A small network was trained on invented records. Each row is its activation on one of them, seen along a few directions.
Each row is followed by the record's values for the fields J, L, S, Z, T, F.
A field that a record lacks is left out.
Other fields move the rows too, some of them a lot.
In the rows, zero is written as 500.
Random noise pushes rows far along 4 fixed directions. That doesn't count. These rows show it; they differ only by the noise:
[539 620 572 685 339 215 413 403 382 409 264 631 475 517 476 273 479 346
 489 211 364 394 182 578 568]
[687 628 515 360 594 538 387 384 491 502 565 514 613 477 648 561 542 519
 567 348 433 536 735 316 598]
[442 552 599 604 414 334 591 617 480 465 476 664 418 420 511 419 631 435
 428 496 584 353 532 371 555]
[600 439 584 572 601 449 428 454 552 503 528 492 319 464 627 548 687 562
 552 536 488 414 727 458 593]
[406 577 509 573 452 294 523 570 501 431 349 667 448 420 571 412 678 427
 459 442 583 307 544 370 491]
[632 503 667 499 535 541 559 554 508 548 730 538 425 440 553 571 588 547
 487 569 531 503 759 332 660]

[568 389 424 451 649 763 474 465 602 541 620 308 428 572 460 644 554 640
 573 627 549 533 691 545 445] => J: j7 / S: s2 / Z: z4 / T: t1
[501 639 557 226 410 832 783 717 501 568 856 510 869 536 368 539 353 483
 396 429 647 666 625 234 499] => J: j7 / S: s2 / Z: z1 / T: t3
[279 587 290 606 360 356 598 582 567 429 299 576 391 533 383 326 451 414
 369 609 640 415 241 648 327] => J: j2 / S: s2 / Z: z5 / T: t3
[582 560 765 428 496 568 501 594 353 502 602 611 658 452 345 566 539 415
 538 389 334 584 507 350 626] => J: j2 / L: l2 / S: s1 / Z: z3 / T: t1 / F: f1
[384 550 333 415 555 430 346 360 543 381 197 467 595 549 627 439 588 473
 564 289 518 353 407 528 323] => J: j7 / S: s2 / Z: z1 / T: t1
[384 409 296 404 721 456 342 437 671 454 352 435 366 431 787 648 745 630
 594 689 689 337 909 457 293] => J: j3 / S: s2 / Z: z1 / T: t1
[582 380 550 444 699 596 430 452 525 558 545 473 439 476 549 653 622 565
 645 479 443 490 708 505 534] => J: j7 / S: s1 / Z: z1 / T: t2
[492 477 552 518 569 440 616 574 567 587 657 640 389 350 577 656 657 585
 450 783 649 457 796 324 616] => J: j7 / L: l1 / F: f2
[439 612 310 366 450 452 425 385 484 379 293 469 702 632 611 447 398 442
 529 234 497 472 405 525 371] => J: j3 / S: s2 / Z: z1 / T: t2
[526 482 452 512 556 550 504 512 604 550 588 424 422 470 537 566 412 573
 463 656 551 558 573 578 442] => J: j3 / S: s2 / Z: z3 / T: t3
[474 304 606 749 458 433 573 499 543 508 568 459 169 488 490 469 535 552
 469 712 570 423 444 747 595] => J: j7
[530 631 469 417 578 360 425 476 539 583 385 675 562 391 462 545 590 430
 508 481 452 498 545 383 485] => J: j2 / L: l1 / S: s1 / Z: z1 / T: t3 / F: f2
[351 455 778 715 246 343 653 682 380 408 590 647 408 474 560 347 553 469
 402 510 579 427 395 485 720] => J: j7 / L: l2 / F: f1
[782 487 386 386 643 854 424 329 576 599 737 221 520 645 427 608 301 648
 592 533 369 767 560 659 523] => J: j7 / S: s2 / Z: z5 / T: t3
[804 716 370 214 635 705 375 400 444 615 503 460 826 504 332 592 312 527
 611 318 248 723 487 424 490] => J: j7 / L: l2 / S: s1 / Z: z5 / T: t3 / F: f1
[436 640 347 423 510 419 423 410 497 469 264 507 639 468 535 402 502 425
 555 332 493 489 365 510 347] => J: j7 / S: s1 / Z: z3 / T: t3
[289 481 376 458 526 465 555 579 633 463 332 501 502 487 572 445 651 492
 464 508 665 334 502 479 316] => J: j7 / S: s2 / Z: z1 / T: t3
[371 554 386 469 476 424 569 551 525 467 458 601 520 404 514 467 519 466
 461 559 663 422 532 456 429] => J: j7
[581 447 518 361 626 657 403 357 609 543 628 375 458 541 699 621 534 607
 554 595 531 574 833 505 576] => J: j2 / S: s1 / Z: z2 / T: t3
[484 627 382 457 363 372 478 492 601 403 607 542 353 544 752 474 481 516
 361 741 649 535 710 397 516] => J: j4 / L: l1 / S: s2 / Z: z5 / T: t3 / F: f2
[623 528 703 580 425 514 597 539 347 655 783 624 480 434 324 527 394 473
 433 673 442 655 400 387 672] => J: j7 / L: l1 / S: s1 / Z: z4 / T: t1 / F: f2
[434 377 550 639 504 430 599 627 552 535 619 494 217 402 481 565 555 571
 448 848 676 450 601 563 444] => J: j3 / S: s2 / Z: z3 / T: t1
[756 424 695 448 584 700 445 393 508 509 734 328 504 525 551 613 487 620
 636 448 348 615 730 496 741] => J: j7 / L: l1 / F: f2
[425 365 565 451 561 607 533 529 606 477 572 415 445 525 600 547 640 582
 512 543 612 413 663 465 472] => J: j7 / S: s2 / Z: z2 / T: t1
[372 624 416 336 449 506 459 470 478 387 293 582 798 551 538 420 516 411
 537 167 533 417 432 409 356] => J: j7 / S: s2 / Z: z2 / T: t1
[633 593 647 604 430 405 531 474 419 578 648 610 465 444 408 520 403 497
 490 494 409 588 421 494 697] => J: j7 / L: l1 / F: f2
[307 489 389 573 467 467 642 704 575 544 427 625 387 394 341 460 560 471
 438 722 673 371 448 513 363] => J: j7 / S: s1 / Z: z5 / T: t1
[480 434 607 545 455 533 542 522 473 500 526 484 457 527 404 475 533 488
 534 459 512 453 402 566 495] => J: j7 / S: s1 / Z: z1 / T: t1
[513 600 641 449 362 536 651 526 350 488 654 574 699 519 431 418 311 411
 439 343 507 613 416 372 603] => J: j7 / S: s2 / Z: z1 / T: t2
[475 469 522 539 463 377 336 453 523 482 322 537 564 516 609 475 590 445
 573 372 395 423 501 523 485] => J: j3 / L: l1 / S: s1 / Z: z2 / T: t3 / F: f1
[361 424 487 416 518 600 584 585 643 496 540 442 509 517 597 500 617 555
 466 569 684 399 673 426 414] => J: j7 / S: s2 / Z: z2 / T: t3
[760 625 604 152 516 760 542 524 458 574 887 403 816 533 505 683 294 603
 454 483 503 695 741 214 594] => J: j3 / L: l1 / S: s2 / Z: z1 / T: t1 / F: f1
[327 417 581 418 392 695 820 846 538 420 751 494 545 550 526 574 607 600
 349 734 767 453 749 288 408] => J: j3 / L: l2 / S: s2 / Z: z3 / T: t1 / F: f1
[618 583 286 394 583 564 336 289 568 510 434 316 551 565 611 542 331 545
 544 466 450 580 435 612 411] => J: j3 / S: s2 / Z: z4 / T: t3
[447 619 442 453 560 386 463 472 498 479 349 598 601 511 556 554 629 484
 564 320 489 422 577 347 483] => J: j7 / L: l1 / S: s2 / Z: z1 / T: t2 / F: f2
[714 506 545 668 582 458 359 306 441 586 459 383 461 514 310 500 405 523
 603 476 244 680 333 672 573] => J: j7 / L: l2 / S: s2 / Z: z4 / T: t3 / F: f1

Here are new rows. What are their fields?
[518 605 426 426 489 551 483 453 441 474 410 487 655 530 380 492 447 442
 551 320 465 539 329 519 399] => J: j7 / S: s1 / Z: z3 / T: t1
[397 557 631 658 319 438 797 728 388 555 601 657 464 405 235 404 389 356
 340 607 637 495 235 430 544] => J: j7 / S: s2 / Z: z4 / T: t2
[310 428 453 580 502 300 350 436 590 417 162 535 360 527 639 389 695 450
 547 438 535 298 489 655 394] => J: j2 / S: s1 / Z: z2 / T: t3
[486 531 566 469 502 609 733 703 500 610 727 557 479 396 371 587 458 477
 395 705 673 529 524 331 547] => J: j7 / S: s2 / Z: z4 / T: t2
[650 535 742 660 354 563 671 686 365 649 816 599 450 463 186 463 288 472
 462 628 385 702 276 531 728] => J: j7 / L: l2 / S: s1 / Z: z5 / T: t3 / F: f1
[697 634 407 325 558 598 418 321 476 539 644 450 664 476 552 551 295 523
 555 426 456 694 564 487 566] => J: j7
[466 536 499 432 521 478 491 430 442 462 433 527 591 499 584 477 513 460
 553 359 499 488 537 427 490] => J: j7 / S: s1 / Z: z1 / T: t2
[628 189 865 730 479 643 569 550 535 625 805 361 197 557 370 517 510 596
 544 651 426 550 521 748 696] => J: j7 / S: s1 / Z: z2 / T: t3
[606 439 635 602 452 462 484 420 465 449 474 474 474 509 454 444 482 483
 560 420 371 496 395 602 643] => J: j7 / L: l1 / F: f2
[396 533 423 630 441 399 495 470 467 475 328 536 431 491 391 386 443 434
 458 510 531 418 262 605 399] => J: j7 / S: s2 / Z: z4 / T: t1
[367 416 543 560 473 399 566 626 473 475 531 583 411 448 586 477 629 534
 425 642 654 412 578 481 576] => J: j7 / L: l2 / F: f1
[126 492 426 528 451 339 589 673 567 376 223 685 524 409 547 393 718 413
 423 463 735 194 495 397 287] => J: j7 / S: s2 / Z: z2 / T: t1
[325 332 673 653 320 444 689 696 540 475 576 524 323 510 457 446 560 501
 421 647 665 360 439 563 477] => J: j3 / S: s1 / Z: z2 / T: t1
[528 479 745 506 390 570 747 688 424 549 837 632 554 428 446 539 458 525
 394 681 612 594 598 335 729] => J: j7 / L: l2 / F: f1
[455 409 389 361 694 619 443 455 598 457 426 407 532 569 633 627 680 582
 620 427 558 430 764 455 407] => J: j7 / S: s2 / Z: z1 / T: t2
[697 546 285 327 691 727 359 327 590 593 542 320 533 535 521 610 428 605
 640 531 408 652 596 576 445] => J: j7 / S: s1 / Z: z5 / T: t3
[508 619 263 448 450 516 500 467 549 526 449 456 514 517 474 470 312 498
 478 581 523 553 356 587 371] => J: j3 / S: s1 / Z: z5 / T: t3
[603 576 406 559 473 467 346 330 470 495 414 460 504 537 457 464 254 468
 500 434 376 558 274 663 461] => J: j3 / S: s2 / Z: z4 / T: t1
